Each row below holds a small network's activations on one record, seen along a few directions.
After each row come some of the record's fields: Ladi, Zogi, Zos, Vokek, Gik.
The largest differences between rows may come from other fields.
In the rows, 500 means zero.
Strong random noise was added to every row along 2 fixed directions; ignore it. To show where, here is one row again and again, with new noise each time:
[486 445 433 633 557 660 348 410 618 637 537 380 598 311 526 355 524 542]
[597 465 354 751 518 456 388 521 492 569 420 414 526 366 479 380 617 456]
[458 437 404 613 569 683 392 426 644 613 521 401 585 345 517 393 493 557]
[552 444 211 737 543 441 563 631 525 449 305 503 442 514 424 529 552 465]

[539 537 477 437 491 301 531 561 359 420 305 594 410 517 546 519 555 447] : {Ladi: v4, Zogi: e1, Zos: h3, Vokek: y1, Gik: n6}
[388 694 462 427 655 683 421 615 552 464 609 605 395 654 491 395 436 516] : {Ladi: v2, Zogi: e2, Zos: h2, Vokek: y3, Gik: n6}
[285 412 392 346 506 657 782 456 552 436 500 606 551 597 400 633 299 621] : {Ladi: v4, Zogi: e2, Zos: h2, Vokek: y2, Gik: n3}
[604 584 499 619 468 383 544 635 542 339 499 613 525 400 427 556 537 434] : {Ladi: v3, Zogi: e3, Zos: h4, Vokek: y2, Gik: n3}
[446 573 541 373 542 500 449 384 439 599 501 636 509 527 469 475 414 511] : {Ladi: v4, Zogi: e2, Zos: h2, Vokek: y1, Gik: n2}
[614 511 433 662 335 279 549 454 438 561 386 389 459 516 464 704 550 532] : {Ladi: v1, Zogi: e3, Zos: h2, Vokek: y1, Gik: n4}
[405 482 393 469 550 763 448 460 730 354 635 474 424 518 534 396 375 512] : {Ladi: v3, Zogi: e1, Zos: h2, Vokek: y2, Gik: n5}
[517 560 512 388 500 377 517 488 502 528 448 613 501 584 488 535 389 499] : {Ladi: v4, Zogi: e3, Zos: h2, Vokek: y1, Gik: n2}
[515 515 374 557 385 236 711 686 317 446 307 588 410 665 459 640 592 316] : {Ladi: v1, Zogi: e1, Zos: h2, Vokek: y3, Gik: n3}
[416 528 451 366 543 557 453 611 563 395 426 527 433 538 508 495 478 466] : {Ladi: v4, Zogi: e1, Zos: h3, Vokek: y3, Gik: n6}
[632 545 598 335 442 252 484 464 214 553 442 699 557 532 507 566 500 407] : {Ladi: v1, Zogi: e1, Zos: h1, Vokek: y1, Gik: n2}
[566 548 340 524 552 545 537 677 461 452 414 611 327 648 453 514 517 255] : {Ladi: v4, Zogi: e2, Zos: h2, Vokek: y3, Gik: n1}
[520 586 453 528 621 495 484 761 413 325 363 630 284 674 401 503 457 351] : {Ladi: v2, Zogi: e2, Zos: h3, Vokek: y3, Gik: n6}
[474 404 526 446 494 437 639 523 558 519 393 594 440 485 466 609 569 560] : {Ladi: v1, Zogi: e1, Zos: h3, Vokek: y1, Gik: n3}
[792 509 438 706 524 197 542 648 151 503 352 648 442 598 514 494 671 333] : {Ladi: v2, Zogi: e2, Zos: h1, Vokek: y1, Gik: n1}
[512 421 499 637 430 322 513 439 410 502 475 357 613 331 480 426 580 480] : {Ladi: v3, Zogi: e1, Zos: h4, Vokek: y2, Gik: n3}
[602 301 625 482 459 275 454 430 474 682 582 489 566 418 527 454 627 594] : {Ladi: v4, Zogi: e3, Zos: h1, Vokek: y1, Gik: n3}
[402 438 393 363 677 813 615 640 742 455 594 556 526 698 516 612 273 569] : {Ladi: v2, Zogi: e3, Zos: h1, Vokek: y3, Gik: n1}
[315 460 534 157 588 905 654 253 699 598 625 602 668 550 417 592 246 700] : {Ladi: v1, Zogi: e2, Zos: h2, Vokek: y2, Gik: n3}
[524 398 553 605 461 221 649 500 246 542 411 545 600 521 591 616 552 498] : {Ladi: v2, Zogi: e1, Zos: h1, Vokek: y1, Gik: n3}
[373 503 420 314 722 885 770 526 675 409 498 667 407 678 483 590 223 569] : {Ladi: v2, Zogi: e2, Zos: h4, Vokek: y2, Gik: n1}
[581 478 586 493 515 301 337 404 251 602 517 580 654 435 493 444 579 541] : {Ladi: v3, Zogi: e2, Zos: h1, Vokek: y1, Gik: n2}
[454 454 585 575 349 428 488 420 539 656 484 406 657 367 509 448 467 569] : {Ladi: v1, Zogi: e3, Zos: h4, Vokek: y1, Gik: n3}
[575 603 413 561 548 297 405 698 385 394 369 543 309 591 485 411 609 291] : {Ladi: v3, Zogi: e1, Zos: h4, Vokek: y3, Gik: n6}
[330 456 416 247 566 708 808 438 768 494 417 670 519 732 455 811 177 588] : {Ladi: v1, Zogi: e3, Zos: h2, Vokek: y1, Gik: n3}
[744 509 440 678 426 280 334 573 298 352 528 484 440 476 523 329 702 316] : {Ladi: v3, Zogi: e1, Zos: h1, Vokek: y2, Gik: n5}
[504 537 452 370 518 377 709 591 340 424 210 760 423 685 368 674 443 530] : {Ladi: v1, Zogi: e2, Zos: h3, Vokek: y1, Gik: n2}
[422 516 499 446 560 491 352 366 574 564 563 472 603 403 520 435 435 531] : {Ladi: v3, Zogi: e1, Zos: h2, Vokek: y1, Gik: n2}
[725 603 697 528 411 367 399 384 327 466 442 455 435 451 497 388 671 281] : {Ladi: v1, Zogi: e1, Zos: h3, Vokek: y2, Gik: n4}
[528 599 717 257 643 540 467 368 308 555 658 679 565 562 515 429 402 525] : {Ladi: v2, Zogi: e2, Zos: h1, Vokek: y2, Gik: n2}
[365 618 652 394 567 669 214 245 630 708 707 365 622 237 700 217 505 620] : {Ladi: v3, Zogi: e1, Zos: h4, Vokek: y1, Gik: n6}
[348 531 409 376 558 753 599 375 785 340 507 410 525 552 479 551 466 631] : {Ladi: v4, Zogi: e1, Zos: h3, Vokek: y2, Gik: n4}
[533 521 400 447 483 387 562 541 450 458 530 465 445 478 455 587 363 615] : {Ladi: v3, Zogi: e3, Zos: h2, Vokek: y2, Gik: n6}
[561 529 383 627 625 630 474 686 538 483 450 500 418 585 443 434 518 379] : {Ladi: v2, Zogi: e2, Zos: h4, Vokek: y3, Gik: n1}
[387 509 519 312 600 642 691 500 527 368 593 809 452 564 475 713 395 485] : {Ladi: v3, Zogi: e2, Zos: h1, Vokek: y2, Gik: n3}
[492 489 448 379 590 747 564 478 722 493 637 495 546 509 525 440 306 562] : {Ladi: v3, Zogi: e3, Zos: h2, Vokek: y2, Gik: n1}
[513 424 224 504 581 498 625 704 535 365 415 555 460 666 491 637 510 410] : {Ladi: v3, Zogi: e1, Zos: h1, Vokek: y3, Gik: n1}
[494 472 494 716 466 304 594 559 461 526 447 464 507 537 499 529 478 500] : {Ladi: v2, Zogi: e3, Zos: h2, Vokek: y1, Gik: n3}
[475 492 612 698 439 441 240 418 403 684 646 303 619 299 505 271 682 419] : {Ladi: v3, Zogi: e2, Zos: h2, Vokek: y3, Gik: n3}
[782 553 596 653 440 407 215 604 449 618 528 354 504 348 540 242 676 221] : {Ladi: v4, Zogi: e3, Zos: h4, Vokek: y3, Gik: n1}
[292 411 592 276 579 795 531 343 808 492 653 484 590 315 519 514 434 660] : {Ladi: v4, Zogi: e1, Zos: h3, Vokek: y2, Gik: n3}
[626 456 265 727 501 352 567 666 585 442 310 454 458 516 475 529 515 448] : {Ladi: v3, Zogi: e3, Zos: h4, Vokek: y1, Gik: n1}
[349 555 320 510 639 719 593 585 673 325 531 552 435 819 421 642 457 556] : {Ladi: v2, Zogi: e2, Zos: h1, Vokek: y3, Gik: n4}
[535 522 525 305 547 717 699 507 467 484 407 678 459 569 467 513 412 517] : {Ladi: v1, Zogi: e2, Zos: h3, Vokek: y2, Gik: n1}
[514 476 389 759 486 389 393 412 601 459 389 331 460 459 506 491 624 415] : {Ladi: v3, Zogi: e1, Zos: h4, Vokek: y1, Gik: n4}
[514 591 639 461 462 628 341 431 642 559 605 441 486 585 530 434 509 408] : {Ladi: v1, Zogi: e3, Zos: h2, Vokek: y3, Gik: n4}

Here are new rows. What are their fields?
[465 415 709 471 508 743 177 239 510 677 758 429 649 311 675 265 530 593] : {Ladi: v3, Zogi: e2, Zos: h1, Vokek: y1, Gik: n5}
[530 484 498 327 459 622 549 498 473 394 564 648 450 614 539 505 429 491] : {Ladi: v1, Zogi: e1, Zos: h1, Vokek: y2, Gik: n5}
[337 457 354 389 583 868 604 542 882 286 611 544 391 671 492 521 200 617] : {Ladi: v3, Zogi: e3, Zos: h2, Vokek: y2, Gik: n5}
[573 550 642 602 345 358 345 471 258 701 556 444 576 388 489 317 697 338] : {Ladi: v1, Zogi: e2, Zos: h2, Vokek: y3, Gik: n3}
[468 482 448 537 460 397 596 457 321 502 573 494 638 473 445 483 592 603] : {Ladi: v3, Zogi: e2, Zos: h1, Vokek: y2, Gik: n3}
[622 525 515 546 401 543 277 577 375 501 586 549 450 550 487 330 639 368] : {Ladi: v1, Zogi: e2, Zos: h1, Vokek: y3, Gik: n5}
[664 515 509 695 416 271 306 455 319 507 521 437 528 417 676 334 788 463] : {Ladi: v3, Zogi: e1, Zos: h1, Vokek: y1, Gik: n5}
[435 546 521 621 537 625 291 537 619 531 677 504 528 348 438 428 611 442] : {Ladi: v3, Zogi: e2, Zos: h2, Vokek: y3, Gik: n3}
[590 489 636 483 371 315 670 528 338 496 388 515 548 484 458 490 531 501] : {Ladi: v1, Zogi: e3, Zos: h3, Vokek: y2, Gik: n3}
[445 517 446 397 530 613 593 495 538 554 435 605 513 661 413 637 474 460] : {Ladi: v1, Zogi: e2, Zos: h2, Vokek: y3, Gik: n3}
[352 575 396 457 407 463 753 482 501 540 451 556 558 565 533 604 491 604] : {Ladi: v1, Zogi: e1, Zos: h2, Vokek: y1, Gik: n3}
[308 399 646 259 676 797 573 232 681 634 637 519 729 512 625 659 297 680] : {Ladi: v2, Zogi: e1, Zos: h1, Vokek: y1, Gik: n3}
[685 543 683 721 415 253 345 453 309 610 647 344 636 319 489 226 615 432] : {Ladi: v2, Zogi: e3, Zos: h2, Vokek: y2, Gik: n3}
[545 497 652 179 509 570 660 342 481 593 581 623 670 589 514 621 378 581] : {Ladi: v1, Zogi: e3, Zos: h1, Vokek: y2, Gik: n3}
[358 532 567 402 518 874 330 371 717 549 657 467 482 564 443 465 407 431] : {Ladi: v1, Zogi: e2, Zos: h2, Vokek: y3, Gik: n4}
[522 552 625 378 403 382 442 331 400 739 547 455 608 366 533 584 417 639] : {Ladi: v1, Zogi: e3, Zos: h2, Vokek: y1, Gik: n2}
[485 494 510 467 431 668 453 503 665 480 543 561 430 553 550 478 335 486] : {Ladi: v1, Zogi: e3, Zos: h2, Vokek: y1, Gik: n5}
[395 566 415 499 651 746 594 460 716 554 515 468 516 498 631 484 427 603] : {Ladi: v2, Zogi: e1, Zos: h4, Vokek: y1, Gik: n1}
[577 570 462 358 523 336 606 598 349 319 326 652 319 579 481 509 482 369] : {Ladi: v4, Zogi: e1, Zos: h3, Vokek: y2, Gik: n6}
[595 601 376 464 529 300 537 606 337 345 448 630 352 585 462 442 488 381] : {Ladi: v3, Zogi: e1, Zos: h2, Vokek: y2, Gik: n6}
[399 475 706 561 590 779 276 259 739 551 621 279 623 360 576 403 475 573] : {Ladi: v2, Zogi: e1, Zos: h3, Vokek: y1, Gik: n4}
[570 458 365 637 504 489 503 614 541 248 380 454 366 530 477 447 563 444] : {Ladi: v3, Zogi: e1, Zos: h3, Vokek: y2, Gik: n5}
[501 679 619 292 478 457 512 391 474 653 543 622 576 543 561 475 433 607] : {Ladi: v1, Zogi: e3, Zos: h2, Vokek: y1, Gik: n2}
